These are the activations of a small network on made-up records, seen along a few directions, one row for each record.
After each row come some of the record's fields: W, L, T, K, S.
A field that a record lacks is written missing.
The largest differences between rows may come from other fields.
Random noise pushes rows far along 23 fixed directions. That doesn't count. These rows show it; they differ only by the noise:
126 267 9 -13 -346 180 97 -52 -5 -146 155 -64 183 -108 -102 67 -60 -135 215 133 -126 108 -11 196 30 -37 29 68 -10 71 261 55 -29 -142 -131 270 113 -123 -34 -13 -373 5
-92 90 115 -188 -35 27 268 -119 -247 11 18 73 15 78 96 -89 -337 49 74 -378 -110 -285 -215 69 82 81 -74 300 1 -39 -90 24 71 -205 190 132 -129 -82 -130 -66 366 17
-223 192 48 -126 -242 145 -188 -368 -91 60 -65 -22 -41 -529 -17 -334 -39 -166 247 132 122 193 -192 403 -283 125 -132 366 1 337 147 -152 151 405 76 -334 265 -298 -32 173 -487 111
-375 345 -361 148 -258 -249 -211 -53 -220 -26 -175 155 -187 -457 289 -176 -482 369 -164 382 189 125 76 -429 62 180 -221 505 500 -123 -541 382 -56 120 -66 242 255 -563 -100 17 -348 168
-284 325 -550 314 380 108 259 175 -445 108 447 112 -79 16 232 218 -92 239 -188 -167 -14 454 -529 -304 197 250 8 -154 -64 -216 -199 -61 131 -409 111 -350 -218 -5 4 -25 -148 -434
6 173 47 -53 -346 -232 -488 -108 -341 430 -358 161 275 118 141 -439 -99 -245 -236 178 303 -273 248 207 115 13 163 177 40 -152 -252 95 -447 156 -143 93 44 -388 -89 -314 116 55
2 263 -40 111 -121 178 -361 19 75 -48 68 45 505 -138 -138 4 256 -134 82 -219 241 401 -90 -60 126 -224 -245 -205 8 -281 116 121 305 -163 -312 -270 95 -99 104 -129 -244 -216
259 -398 -9 -286 263 106 112 -76 84 -334 417 -173 -333 151 -60 -167 -173 -91 -51 -282 -265 26 -11 -16 372 -273 -207 -440 -338 499 -41 -167 -31 -176 250 -493 256 126 136 91 281 82
85 38 -188 -372 -197 10 548 -210 186 -428 211 -199 -133 -324 58 -75 -226 -80 321 -36 -38 131 -188 -167 -90 177 113 32 -199 336 -271 58 223 219 23 -144 336 182 -229 119 -5 198
444 -52 165 82 336 -150 -549 89 -50 148 101 191 24 179 97 -38 -146 -242 -130 -424 -123 93 53 -215 192 304 -51 -128 33 -102 -99 -123 253 27 -338 -258 24 49 -108 134 320 -237
444 -259 -217 -149 -82 104 141 -252 186 89 250 311 253 356 -321 46 -25 273 290 254 -224 115 156 -567 -14 -120 202 -236 -308 -146 99 -189 -72 141 -120 93 -375 -527 117 314 -434 312
290 -215 -166 -325 -372 68 -23 -205 -8 -65 -314 -18 528 -109 -428 -243 37 168 107 -185 471 -10 -164 -270 -265 34 -141 -26 -213 72 12 85 296 521 -269 -226 -216 -6 214 118 -163 -40
-171 63 -32 96 127 213 -63 95 -122 211 -235 -378 -40 257 27 150 -154 125 262 395 -66 -418 -27 -43 -416 -359 -5 284 9 0 260 4 -405 56 -52 419 -222 -310 26 119 -274 -144
-93 -205 -791 -133 -48 65 335 -158 -64 -245 -190 -56 343 -113 -63 -252 -82 105 20 36 252 247 -135 -454 494 338 338 -225 -238 110 -585 -123 -208 -58 -231 -154 117 238 21 174 -334 -193
-61 -77 663 99 16 -251 -124 130 178 -129 250 113 -507 -234 -182 -135 303 -203 102 74 132 92 239 392 -234 -78 -32 -251 -70 181 169 104 355 -36 273 -314 13 78 63 -136 345 278
116 268 217 -165 -237 83 170 27 -279 250 73 327 501 158 -91 16 269 -330 -396 -559 103 -267 -239 332 245 370 -186 56 439 -378 424 -75 -75 -277 -54 380 -210 -40 -93 -229 491 -290
-119 47 -79 103 71 -192 2 -100 354 -404 262 -424 -260 17 498 314 162 -13 -325 -272 -72 312 79 0 90 -72 168 -326 66 0 -267 -223 -116 -9 539 -150 382 428 -129 -282 151 219
-336 221 192 -81 223 -26 -79 61 120 396 -111 306 -117 -12 346 -59 -314 -61 518 -185 59 -127 3 -196 -124 378 494 -54 -525 178 67 -484 -72 15 222 -256 185 -176 -92 -310 73 -251
-379 186 -389 -56 216 -41 439 241 131 560 264 449 259 178 88 229 275 310 71 136 376 156 54 -512 355 2 -30 -12 201 -646 -350 12 -252 -150 -360 40 341 -262 47 -365 -143 171
-278 152 -14 236 88 -17 -482 -442 71 -141 -259 95 163 137 -79 -278 129 -224 252 423 -196 -12 73 70 24 131 419 8 -56 -224 -55 -56 154 -265 134 237 -274 -63 -82 241 -330 95
55 536 45 -212 -332 -33 50 -630 -119 -418 -75 -43 65 26 210 52 -383 -253 -102 -398 -279 -73 -165 -40 231 444 201 208 130 150 -342 -81 281 102 48 543 165 -133 -211 -99 129 109
29 182 -142 344 9 106 -181 1 -496 98 -346 67 120 57 -373 -3 98 230 -21 258 368 236 310 201 176 372 445 30 -287 110 -315 3 314 -1 -197 159 -114 49 357 -40 -375 -8
-62 116 188 43 34 22 169 -79 -418 476 186 131 183 329 12 -114 -198 270 65 -139 59 -163 -31 374 39 -159 -226 426 -98 -87 20 -6 53 -175 -2 19 -66 -181 210 -226 43 225
295 -409 93 -157 -106 -322 -228 -315 278 -205 135 -259 52 273 -309 -392 26 -175 251 177 422 -237 39 155 -205 -455 150 281 113 37 -218 160 -177 201 -112 -82 -99 169 -159 117 -135 476
-134 188 -159 37 144 13 50 213 -182 94 -104 174 -113 344 -357 286 253 446 -264 186 469 -259 36 -68 -119 280 242 -94 23 -173 138 104 182 -73 458 335 -230 191 349 -372 29 35

409 -366 17 -223 -54 -323 122 182 388 -196 538 16 -86 -173 -204 -341 238 -264 -180 227 180 70 -75 41 -78 225 -441 -324 228 295 368 148 62 176 -248 -376 370 572 79 156 42 66 => W=missing, L=missing, T=t3, K=k1, S=s2
9 -241 39 197 47 -375 394 105 203 233 330 190 -16 121 149 -88 -384 190 321 240 -181 -72 19 -414 56 137 -134 204 251 49 71 -109 -368 -139 -621 371 9 -140 20 237 -336 -35 => W=w2, L=l3, T=t1, K=k2, S=s2
240 -142 238 1 106 -29 -38 356 -116 178 208 184 -343 -11 -352 37 86 -283 226 232 -214 -123 -207 552 -183 396 268 -85 -231 137 527 -41 43 -122 2 -167 -205 502 -47 76 -112 -190 => W=missing, L=missing, T=t1, K=k1, S=s2
-44 -172 -148 145 175 38 21 -178 -29 37 -53 85 340 -3 180 -483 120 21 -104 103 -229 109 52 -5 -48 353 -7 -337 -324 59 270 -242 244 -219 360 -321 -204 216 141 326 179 -165 => W=missing, L=missing, T=t3, K=k2, S=s2
246 -180 -268 207 507 90 428 -4 -17 -175 433 -205 -7 207 -92 -166 -30 -58 193 -39 288 190 10 -109 101 191 412 -79 -231 448 -169 -268 76 -275 -86 -202 -41 269 -22 313 51 -180 => W=missing, L=missing, T=t1, K=k2, S=s1
-68 -270 488 238 -7 85 539 -418 -103 -176 51 -55 -93 -268 30 -213 71 69 94 -206 -345 325 385 243 89 70 -119 -21 -139 434 -157 -377 309 -7 21 41 -193 -373 173 482 268 337 => W=missing, L=missing, T=t1, K=k2, S=s2
56 -597 -142 124 -135 -332 -17 -179 -109 51 101 -151 101 401 253 -217 -372 250 -249 -46 -544 -53 -294 -303 45 -582 -285 -388 -402 24 -125 -49 -531 -47 -67 -342 -633 -43 229 74 -64 -85 => W=missing, L=missing, T=t2, K=k2, S=s1
607 -179 -641 -495 -368 576 258 -179 -72 -108 -23 -553 546 -9 178 243 -13 40 -304 -281 -562 338 -118 40 199 -257 -276 -369 -505 154 55 -197 -242 432 -25 -390 402 208 76 112 -232 1 => W=w1, L=l2, T=t1, K=k1, S=s1
-66 80 -227 -364 -107 210 -215 61 221 -100 22 -34 -58 -104 -398 -76 209 -202 165 419 337 -75 -75 45 42 -360 -85 -157 -31 139 155 229 -174 126 -84 -183 437 -78 101 -199 -411 56 => W=missing, L=missing, T=t1, K=k1, S=s1
69 126 -64 86 169 53 -191 -187 -229 184 -209 -40 -114 61 281 295 -243 -4 -352 -434 -25 -41 -19 -22 143 581 226 353 340 196 -168 -577 -294 354 -27 322 88 -190 -113 84 -65 -194 => W=missing, L=missing, T=t2, K=k1, S=s1
7 -45 -19 205 559 329 -417 -215 113 -156 5 -4 83 121 47 -155 8 120 -25 -31 -263 99 433 -165 279 -47 -253 60 202 -74 43 -169 332 -391 294 67 144 -317 83 476 115 157 => W=missing, L=missing, T=t1, K=k1, S=s2
-60 -4 55 283 188 -547 -235 -154 -172 100 -37 -58 -201 382 247 -317 -104 -217 -95 448 -89 -205 105 251 12 259 448 160 7 -107 -450 94 -115 -97 -44 165 -126 426 -185 1 109 204 => W=missing, L=missing, T=t3, K=k1, S=s2
-202 269 -29 157 -123 -27 -183 -36 -203 -43 -92 40 -182 -116 132 -164 -203 20 -137 60 177 -31 64 343 51 224 330 98 -89 351 110 -127 -99 -192 542 39 122 -10 63 -275 -99 -124 => W=missing, L=missing, T=t1, K=k2, S=s1
203 -36 278 -74 -369 -253 -511 282 101 -207 233 -256 -601 74 -115 232 -131 -143 -302 -22 353 -130 17 271 -34 -642 -35 -245 83 470 239 78 -670 226 175 -97 208 -82 136 -625 -229 -35 => W=missing, L=missing, T=t3, K=k1, S=s1
98 -53 -70 -275 -242 -162 11 344 277 46 -244 28 64 -57 67 53 184 57 2 147 344 -189 184 -236 -314 -131 220 -169 -122 -316 9 295 -107 242 254 -85 59 202 -206 -297 319 89 => W=missing, L=missing, T=t3, K=k1, S=s1
362 29 -59 255 -39 52 295 197 -205 49 114 -9 166 251 -34 115 21 376 -15 28 228 157 461 35 -103 112 560 -175 -508 32 -19 -62 129 -210 401 53 -286 103 126 -179 175 126 => W=w3, L=l1, T=t1, K=k1, S=s1
289 76 -179 165 -199 0 75 -49 -467 163 270 -127 158 69 -74 -246 -200 -175 40 166 257 114 -152 310 -13 -112 164 360 26 185 -74 23 -360 1 -370 -20 -217 -244 -141 150 -386 -128 => W=missing, L=missing, T=t3, K=k2, S=s2
-14 -138 194 300 69 114 -54 -41 -85 14 -158 -209 147 -119 296 -57 -18 130 -139 -174 -389 128 285 296 9 32 -241 78 16 34 160 -195 107 -173 194 23 0 74 83 257 174 11 => W=missing, L=missing, T=t3, K=k2, S=s2
-324 101 278 143 423 -74 -323 -412 -81 -226 92 -47 -263 54 189 -295 171 -280 -386 -311 -27 153 192 325 527 65 -218 -131 202 212 -397 -207 318 -231 246 -199 392 27 135 -30 445 205 => W=missing, L=missing, T=t3, K=k1, S=s2
-17 5 61 277 8 -569 -304 -249 -12 -76 26 -63 359 241 212 -424 25 -101 -563 -478 682 -151 -309 -38 -191 316 -60 82 414 43 -22 -85 91 37 90 -78 -328 424 44 -186 382 -330 => W=missing, L=missing, T=t3, K=k2, S=s1
494 204 -106 16 56 246 -181 129 276 -347 239 -353 78 -57 55 196 32 -56 -106 -80 291 117 255 -243 -295 44 37 -108 150 263 379 -90 112 136 251 80 249 -60 -88 92 45 -130 => W=missing, L=missing, T=t2, K=k1, S=s2
485 21 36 201 13 -54 -252 423 -227 -99 123 -58 -495 75 -71 666 -379 104 -94 -447 70 163 11 -33 180 114 476 113 71 104 -185 -123 -256 35 -89 160 -110 35 -188 -163 -180 -243 => W=missing, L=missing, T=t1, K=k1, S=s1
-48 -157 -66 288 224 -8 109 46 -434 -133 -91 80 -309 21 -91 125 -224 49 57 -205 -303 280 -59 227 584 445 493 -60 -313 170 -464 -246 62 -358 -114 -17 -199 391 33 163 -182 -187 => W=missing, L=missing, T=t3, K=k1, S=s2
-298 49 9 70 118 -225 157 283 5 -212 101 15 -399 -12 -216 -19 178 247 -164 184 576 -188 -89 75 -277 90 126 -143 0 95 59 305 244 -195 615 -97 -149 447 175 -382 289 29 => W=missing, L=missing, T=t1, K=k1, S=s1
-186 -205 -134 81 39 -216 -150 106 -229 77 -81 147 -232 -19 -355 -11 -77 242 -145 -94 479 58 -119 97 435 11 -60 204 235 78 -437 80 -144 7 -339 -88 106 128 273 -193 -366 10 => W=missing, L=missing, T=t1, K=k2, S=s2
369 -379 -6 -147 108 110 28 92 -325 -323 -228 -364 -181 -71 -392 -72 -4 27 -277 -387 495 -108 145 243 202 -67 -75 259 178 318 -498 186 131 183 -103 -86 34 274 6 171 432 83 => W=w2, L=l3, T=t2, K=k1, S=s1
300 19 372 -7 -191 -757 -223 -64 253 -224 497 70 -528 67 271 -217 -517 -55 -77 99 -72 -197 23 -221 -296 -214 -212 224 356 69 -167 465 109 123 63 44 57 -90 -274 -133 331 399 => W=w1, L=l2, T=t1, K=k2, S=s1
123 201 64 -100 -599 -165 -336 66 131 -238 -152 -151 36 -67 197 209 1 -561 -305 -140 -182 -37 -123 106 146 -47 312 -528 -86 66 97 -22 -598 70 -59 125 57 123 -191 -514 0 -374 => W=w3, L=l2, T=t2, K=k1, S=s1
172 -52 808 137 -161 -221 -279 249 92 137 325 535 -349 -175 147 -290 -618 275 396 -11 -395 18 692 419 144 -170 -166 209 -357 215 280 135 286 -524 454 -194 316 -249 101 -277 225 540 => W=missing, L=missing, T=t1, K=k1, S=s1
249 47 65 -48 161 43 -61 -154 86 136 267 -186 279 444 165 -51 -71 -10 259 -150 -22 117 149 -156 -8 -717 -54 -154 -490 -123 -270 80 173 -14 -168 -385 124 -176 31 -193 199 244 => W=missing, L=missing, T=t1, K=k1, S=s1
213 -144 -102 22 -171 -195 -288 40 -118 -79 369 -10 -193 -215 -272 -291 -10 -108 -46 202 424 168 -224 77 -229 -306 -145 162 230 12 -88 319 -108 155 -81 -455 -239 -224 -149 119 -243 99 => W=w2, L=l3, T=t2, K=k1, S=s2

Here are new rows. What are their fields?
110 86 87 107 308 -118 -491 -130 -130 519 121 519 -56 322 -89 116 -256 77 99 -62 -132 -46 -102 172 266 418 53 620 343 -213 40 -285 9 44 -336 194 103 -73 -8 85 -550 127 => W=missing, L=missing, T=t1, K=k1, S=s1
-49 313 -296 -23 -44 -52 -295 116 -311 59 -477 61 151 273 -87 -194 -128 -120 -271 372 266 -529 3 -108 29 521 425 -145 -94 59 66 141 -174 -127 106 449 -136 171 102 -278 113 -444 => W=missing, L=missing, T=t2, K=k1, S=s2
272 103 -177 -475 -95 188 -91 -87 -8 -212 -56 101 -123 -362 122 -224 -705 5 332 -322 15 -10 9 -455 80 -113 -30 346 -180 241 -413 209 237 194 53 -323 362 -516 -372 136 229 62 => W=missing, L=missing, T=t3, K=k2, S=s1
-69 -202 434 140 -1 94 -156 -181 11 92 -271 -154 144 125 -225 74 270 -28 177 -359 291 2 175 425 -31 -387 136 228 -2 22 -55 -267 -60 119 -106 36 -209 -86 100 -28 -64 128 => W=w1, L=l2, T=t3, K=k2, S=s1
303 -146 345 17 -495 -173 -320 -234 232 193 152 32 296 -162 -8 106 -63 -107 122 -525 175 254 -108 572 -26 131 13 472 286 131 350 -558 -346 410 -274 -62 214 106 -42 -109 -736 131 => W=missing, L=missing, T=t2, K=k1, S=s2
148 -144 216 510 125 -437 393 233 201 -181 419 -450 -251 -279 365 -290 -377 303 470 176 548 227 383 -100 -698 -212 171 463 -58 387 -301 227 250 -16 49 -250 45 136 -242 174 235 258 => W=missing, L=missing, T=t1, K=k2, S=s1
249 -301 -92 -58 -209 -40 -126 -134 -134 341 -341 324 385 -21 242 -29 -162 540 -225 -274 -370 39 216 -163 -86 143 -102 299 -30 -576 -108 -43 132 206 369 -79 -374 -182 -106 232 190 355 => W=w1, L=l2, T=t2, K=k2, S=s1
716 -345 -137 80 -57 -130 -786 14 140 -79 101 -129 72 115 120 152 -396 141 -229 -205 -383 74 -14 -223 -122 -170 -247 270 330 -256 117 40 -158 233 -50 -91 -181 -2 -236 382 -290 62 => W=missing, L=missing, T=t2, K=k2, S=s2
76 164 155 -286 -92 -59 -350 -706 -77 -14 103 -133 109 213 247 -363 -413 -380 -164 -332 -319 -211 -325 318 177 -19 -398 295 95 424 7 -235 -11 264 -110 -63 377 -104 33 -23 -62 96 => W=missing, L=missing, T=t1, K=k1, S=s1
90 -16 209 -304 -65 0 83 -108 238 -462 115 146 -299 62 -529 179 -481 211 348 -203 20 -401 -411 -523 -157 110 -297 136 208 402 373 69 306 108 -164 475 -203 -168 235 119 -276 -142 => W=missing, L=missing, T=t3, K=k1, S=s2
22 285 276 -330 124 -230 -187 -54 224 119 279 60 -172 306 147 71 -275 -148 85 -382 370 -385 -186 128 -12 -20 -58 430 245 104 10 -38 -5 156 44 36 556 192 -123 -536 158 164 => W=missing, L=missing, T=t3, K=k1, S=s1
157 -75 104 -92 84 -172 219 3 63 136 108 -71 -262 130 346 124 -6 -238 -143 30 -394 -55 -11 -77 -106 226 128 -285 -136 171 36 -278 -244 315 -71 -2 72 100 -135 61 246 -65 => W=missing, L=missing, T=t3, K=k1, S=s1
-402 -236 9 83 221 222 212 232 -163 273 -286 -19 -8 -272 118 -237 26 206 168 344 -410 4 66 22 -69 -150 -515 -95 -279 12 158 107 103 -138 -90 -274 7 -55 229 337 76 -129 => W=missing, L=missing, T=t1, K=k1, S=s1
-107 112 52 63 151 -126 -244 240 -20 -162 -255 204 17 212 1 125 -376 408 -46 -234 -15 -402 -141 -722 -142 -48 -259 2 118 -396 22 454 429 -325 172 302 -480 -56 63 -109 461 -288 => W=w2, L=l3, T=t2, K=k1, S=s1
-181 385 -202 366 38 42 -327 611 63 247 -340 -175 46 -164 446 440 3 58 -129 233 71 101 324 -219 -28 109 166 -77 148 -239 34 67 -379 -67 -183 277 393 26 -82 -323 -154 -440 => W=w1, L=l2, T=t1, K=k2, S=s1
